Each row below holds a small network's activations on one input, seen along a few directions.
In each table, some parts of the input vary, and every possible input appears once, in random order.
Descriptions start from the smaller parts, as in this example, which fits no table here: one of 6 places along a line, together with either a single point or one of 9 places around a ring or (one of 2 separate values, together with one of 8 places around a ring).
Shared parts are said once, and a part with two or three values counts as separate values.
In the rows, zero is written as 128.

A family of inputs:
x1: [164 120 164 109 158 108 149  66  83 157 122]
x2: [138 114  98 183  88 180 123 146 143  80 172]
x3: [144 108 156 189  75 146 137 141 129  68 114]
x4: [122 168  82 142 168 114 149 135 107 145 168]
x5: [111 123 141 197  51 151 112 112 169 107 125]
x6: [144  67 114 158  76 151  98 179 167 103 114]
x7: [139 104 103 141  81 190 137 162 146  79  91]
x8: [163 129 108  99 169 137 138  71  99 170 183]
x9: [120 156  87 101 164 126 165 151 111 144  85]
x10: [ 77 156 171 136  99 113  99 120 157 116 141]
x11: [125 159 140 152 156  85 162 129  92 133 107]
x12: [109 140 187 131 123 112 126 150 117  77 130]
x13: [110  99 144  98 126 114  86 188 156 113 129]
x14: [135 138 148 113 132 107 121  33 124 193 133]
x15: [ 94 176 124 155 131  83 134  97 133 169 120]
x16: [168  80 123  76 166 109 112 102 125 192 121]
x17: [104 137 134  81 130 154 126 171 135  88 107]
x18: [159 115 112  58 167 149 154  86 103 168 101]
x19: [129 121  98 119 163  86 123 167 134 169 106]
x20: [104 148 129 122 136 144 111 156 131  90 190]
- The inputs of x2 and x6 match in every part but one. If x20 is changed in the same way as x2 into x6, which row does it become? => x13
- Describe the family of inputs behind these rows. => one of 4 places along a line, together with one of 5 separate values
- Which other rows does x5 become when the place on the line of 4 takes its other values? List them by row number. => x10, x14, x15

A family of inputs:
x21: [159 121 106 120 144 134 157 100 107 156 102]
x22: [ 87 118 131 196  34 176  97 209 188  31 127]
x23: [131 154 106 108 175 105 162 127  97 157 101]
x24: [110 166 163 113 161  66 131  72 109 182 129]
x25: [135 121 113  47 196 104 129 146 112 172 114]
x26: [112  93 136 210  35 170  98 213 179  28 129]
x27: [125 168 111 112 181 106 144  97  99 163 167]
x28: [151 135 111 124 149 136 139  72 107 162 167]
x29: [ 98 111 155 190  37 181 102 207 172   9 133]
x30: [136 133 164 127 132  98 126  46 119 180 127]
x31: [163  88 111  60 164 134 122 118 120 169 113]
- Describe the family of inputs behind these rows. => either one of 3 separate values or (one of 2 separate values, together with one of 4 places along a line)
- Which other rows does x21 become when the place on the line of 4 takes its other values? List them by row number. => x28, x30, x31

A family of inputs:
x32: [115 123 156 223  37 157 131 132 153  63  99]
x33: [121 122 131 220  49 179 114 139 156  56 184]
x34: [125 182 138 134 176  62 164  49  85 204 104]
x35: [ 83 122 139  90 137 117  98 221 156  96 115]
x36: [125 191 120 119 190  97 155  47  89 189 187]
x37: [171  63 134  55 151 139 102 114 135 168 110]
x38: [110 162 178  89 174  56 118  51 105 197 150]
x39: [185  82  95  93 148 140 159 108 111 169  69]
x40: [184  88  71  82 157 175 138 108 107 159 149]
x41: [107 147 109 128 135 120 152 216 125  92  74]
x42: [102 104 182 183  30 146  75 139 185  67 142]
x43: [107 149  82 120 152 148 131 213 128  75 153]
- Describe the family of inputs behind these rows. => one of 3 separate values, together with one of 4 places along a line
- The inputs of x38 and x37 match in every part but the place on the line of 4. If x34 is changed in the same way as x38 into x37, which row does it become? => x39
- Which other rows does x32 become when the choice among 3 separate values takes its other values? List them by row number. => x33, x42
